These are the activations of a small neural network, seen along a few directions. Each row is one input.
Each table varies a few parts of the input and shows all the possible inputs, shuffled.
Descriptions start from the smaller parts, as in this example, which fits no table here: one of 6 places along a line, together with either a single point or one of 9 places around a ring or (one of 2 separate values, together with one of 8 places around a ring).
Shared parts are said once, and a part with two or three values counts as separate values.
(in the rows, 128 means zero)

Other details of the inputs vary at random and push rows far along two fixed directions, the same in every table; ignore that.

A family of inputs:
x1: [ 89 148 144 112 146 150 183  92  87 113 127 140]
x2: [104  97 139 123 128  96 131 149 173 110 136 103]
x3: [ 98 169 144 148 163 101 185  90 111 132 142 150]
x4: [132 157 172  97 138 131 197 101  98 137 124 102]
x5: [110 110 125 121 120 117 140 158 182 108 134 106]
x6: [107 163 174 103 138 140 186  94 111 108 110 123]
x7: [115 105 156 122 116 140 127 168 152 111 128  96]
x8: [189 169  97 119 142 111 131  51 107 154  79 162]
x9: [111  91 128 133 129 153 130 174 126 120 139 109]
x10: [130 101 157 119 115 134 133 170 145 126 138  88]
x11: [101  92 127 134 128 154 126 170 127 119 140 111]
x12: [129 154 175 111 137 140 200 104 105 125 109 113]
x13: [ 95 179 162 138 147 137 173  99  94 121 145 150]
x14: [ 99 126 146 152 128 138 109 171 138 118 162 128]
x15: [102 128 114 158 133 119 128 167 165 124 163 133]
x16: [117  91 128 141 153 114 120 133 174 111 161 122]
x17: [141 114  87 115  90 131  49 129 107 138  89 147]
x18: [149 121 119  98  73 105  46 120 131 127  87 136]
x19: [121 155 134 127 169 127 187  68 134 110 141 142]
x20: [169 176  91 115 131 119 126  42 118 141  83 175]
x21: [168 120 105 122 103 134  38 111 134 131 102 150]
x22: [117  89 127 121 128 143 131 171 117 139 158  96]
x23: [190 112 106 129 103 135  52 121 127 148 101 141]
x24: [155 124  89 110  85  87  65 118 154 131  84 131]
x25: [117 175 162 147 152 143 185 113  90 134 134 141]
x26: [129 103 132 125 130 109 146 168 171 121 130  94]
x27: [138  97 146 140 143 156 120 156 152 114 152 113]
x28: [142 116  57 120  95 113  70 126 134 142  92 151]
x29: [121 109 125 124 123 113 143 163 175 112 135  96]
x30: [116 155 162 119 159 153 173  75 113 106 141 144]
x31: [163 109  63 125 105 104  76 135 123 155  87 138]
x32: [100 178 134 147 157 111 188  94 116 125 146 149]
x33: [103 107 158 113 112 133 119 158 155 101 139 104]
x34: [181 121  73 130 112 112  63 113 153 140 105 144]
x35: [144  96 144 128 142 146 120 153 144 132 171 100]
x36: [113 126 113 161 136 115 132 172 157 128 163 123]
x37: [122 118 146 156 128 135 122 179 128 142 167 114]
x38: [ 87  91 131 121 123 139 117 156 129 107 154 122]
x39: [107  96  96 135 135 128 142 165 150 119 146 111]
x40: [125 158 174 109 140 142 197 103 107 119 104 115]
x41: [ 90  85 110 134 139 111 130 151 147 117 148 118]
x42: [122 172 163 147 150 141 188 112  87 141 136 139]
x43: [116  88 128 130 127 148 133 172 120 133 150 103]
x44: [161 170 124 103 121 126 102  36  89 133  90 176]
x45: [191 113 105 125 103 132  51 119 124 154 107 137]
x46: [108 177 161 147 151 144 181 108  91 133 133 143]
x47: [139 166  78 109 120 105 131  53  86 143  75 166]
x48: [164 106  89 122  90 131  63 138 100 155  87 137]
x49: [123 119 145 146 128 130 121 178 124 148 175 107]
x50: [ 93 121 149 146 124 127 106 163 136 115 172 132]
x51: [122 120 120 163 143 111 134 177 153 137 159 120]
x52: [176 171 121 117 127 141 112  50  88 145  75 165]
Description of these inputs: one of 4 separate values, together with either one of 5 places along a line or one of 8 places along a line.
Changing only the choice among 4 separate values turns x38 into x18. The same change can be made to x41. Which row results?
> x2
Changing only the choice among 4 separate values turns x30 into x13. The same change can be made to x52. Which row results?
> x46
Start at x22 and move only the place on the line of 8, one step at a time. The first step leads to x43. Which rows follow, in order?
> x48, x9, x11, x17, x1, x38
Start at x2 and move only the place on the line of 5, one step at a time. The first step leads to x24. Which rows follow, in order?
> x5, x29, x26
Start at x18 and move only the place on the line of 8, one step at a time. The first step leads to x33. Which rows follow, in order?
> x6, x7, x40, x12, x10, x4

A family of inputs:
x53: [153  86  86 145  92 139  40 190 128 150 128 123]
x54: [118 124 184 143 177 152 192 143 151 112 194  98]
x55: [122  96  37 149  96  64  57 167 186 137 127 141]
x56: [ 95 118 166 119 149 131 219 160 151 112 162  80]
x57: [152 180 124  85 128 124 154  21  88 124  56 165]
x58: [109 100 162 129 173 157 209 139 160  96 164  93]
x59: [149 198 132  89 115 105 143  39  82 140  57 153]
x60: [169 174 132  98 139 132 127   9  90 129  83 175]
x61: [159  94 104 143  85 116  46 196 142 152 117 116]
x62: [168  96 112 154  94 129  36 187 145 155 133 124]
x63: [136  98 115 136  78 116  32 185 145 133 118 127]
x64: [113 127 179 141 171 155 198 150 155 112 182  97]
x65: [132  90 101 141  91 144  20 174 132 134 137 139]
x66: [173  93 116 156 100 126  30 181 141 156 146 126]
x67: [129  90  97 139  85 138  26 178 130 130 129 134]
x68: [176 201 128 125 122 125 149  58  57 167  69 164]
x69: [ 63 122 180 128 138 134 203 164 130 105 163 100]
x70: [ 94  98 161 115 173 141 225 141 153  99 152  81]
x71: [104 125 172 130 162 143 209 159 153 109 167  89]
x72: [168  68  88 118  97 121  51 168 173 129 107 108]
x73: [139  78  76 125  77 120  54 195 124 155 115 111]
x74: [ 81 131 193 151 159 158 182 154 134 104 184 117]
x75: [151  99 114 128  85 121  30 167 171 120 124 120]
x76: [170 166 103  81 118 111 169  34  84 149  47 146]
x77: [193 172 122 104 146 131 141  18  86 148  80 163]
x78: [ 79 132 127 178 199 114 194 129 173 105 213 142]
x79: [ 97 121 171 125 161 132 211 159 150 111 160  79]
x80: [185 200 125 109 126 122 150  44  82 156  69 154]
x81: [127 190 114  99 116 122 141  50  41 150  61 166]
x82: [ 65 125 184 134 150 135 195 164 129 104 161  98]
x83: [123  99  42 155 109  65  50 167 185 136 126 140]
x84: [163 196 124 112 118 107 156  62  53 171  55 151]
x85: [156 202 133  95 115 115 141  39  85 137  64 163]
x86: [150  73 101 119  93 128  32 152 177 109 115 123]
x87: [ 73 118 177 147 169 170 174 146 114 103 201 123]
x88: [148 209  73 147 153  90 146  25 106 152  95 203]
x89: [135 104  45 169 114  83  43 162 190 132 140 153]
x90: [150  97 127 149  93 126  16 170 144 136 146 137]
x91: [ 76 111 153 135 162 151 209 173 110 122 166  91]
x92: [164 203 140 105 124 127 130  31  88 140  79 170]
x93: [153  73 106 121  99 133  27 148 179 112 124 128]
x94: [ 59 119 165 134 155 160 191 162 116 100 173 112]
x95: [152 204 139 119 115 125 135  48  61 148  71 174]
x96: [156  87  90 148  98 144  34 186 129 154 137 128]
x97: [ 71 102 171 109 166 141 210 131 157  80 153  93]
x98: [161  84  95 150 104 141  28 180 125 154 150 130]
x99: [ 83 115 154 140 162 161 206 173 113 119 173 101]
x100: [ 64 133 115 164 183 106 210 145 174 101 185 131]
x101: [187 175 117 102 140 135 148  24  90 148  67 162]
x102: [ 96 128 194 136 169 152 177 133 155  93 195 110]
x103: [137  65  91 100  77 109  46 157 174 114 102 112]
x104: [125 187 110  93 104 121 149  50  41 151  62 167]
x105: [ 87 118 169 135 146 134 218 175 127 124 163  89]
x106: [ 73 122 176 112 142 131 204 150 154  93 163  91]
Changing only one part turns x96 into x91. The same change can be made to x93. Which row results?
> x97
What do these inputs look like to the network?
> one of 6 places along a line, together with either a single point or (one of 2 separate values, together with one of 4 places along a line)
Which other rows does x91 become when the place on the line of 4 takes its other values? List them by row number.
> x70, x79, x84
Which other rows does x68 become when the choice among 2 separate values takes its other values? List them by row number.
> x95
List by row number the other rows that have the place on the line of 6 in common with x72.
> x57, x61, x63, x71, x85, x94, x99, x100
Which other rows does x65 become when the place on the line of 6 takes its other values? List them by row number.
> x67, x81, x87, x94, x104

A family of inputs:
x107: [114 133 157 141 150 145 158 134 130 119 158 125]
x108: [ 95 129 144 134 147 134 161 133 127 114 151 125]
x109: [135 122 130 117 113 122 114 132 133 128 116 120]
x110: [136 125 115 134 124 122 115 138 124 140 126 127]
x111: [138 126 116 129 121 113 120 135 137 136 121 124]
x112: [142 125 126 127 125 121 110 123 144 127 126 129]
x113: [136 131 120 139 120 125 114 143 121 142 128 131]
x114: [116 127 148 132 152 140 164 128 144 112 150 119]
x115: [138 120 111 131 124 121 120 135 130 137 121 127]
x116: [134 119 126 118 115 132 112 133 124 130 121 123]
x117: [142 120 122 130 128 129 110 123 138 128 127 132]
x118: [123 121 114 128 121 122 111 128 132 125 122 135]
x119: [133 126 134 127 113 135 108 139 117 134 123 127]
x120: [122 124 114 127 120 123 109 129 129 127 127 135]
x121: [151 193 134  99 134 128 176  32  62 145  68 160]
x122: [123 126 114 126 120 121 112 129 137 123 120 133]
x123: [ 97 130 145 129 144 125 166 130 140 111 147 121]
x124: [109 124 152 121 142 141 170 135 133 112 139 110]
x125: [142 122 122 129 127 131 108 124 134 130 132 132]
x126: [138 125 111 130 123 120 120 136 135 135 119 125]
x127: [ 95 136 149 139 144 137 161 137 123 116 153 128]
x128: [137 123 112 130 123 123 118 136 127 139 126 127]
x129: [141 124 126 132 128 130 105 126 131 131 131 132]
x130: [134 121 130 122 117 132 109 135 120 132 120 124]
Changing only one part turns x128 into x110. The same change can be made to x120. Which row results?
> x108
What do these inputs look like to the network?
> one of 4 separate values, together with one of 6 places along a line
Start at x112 and move only the place on the line of 6, one step at a time. The first step leads to x114. Which rows follow, in order?
> x117, x125, x129, x107
Which other rows does x107 become when the choice among 4 separate values takes its other values? List them by row number.
> x113, x119, x127
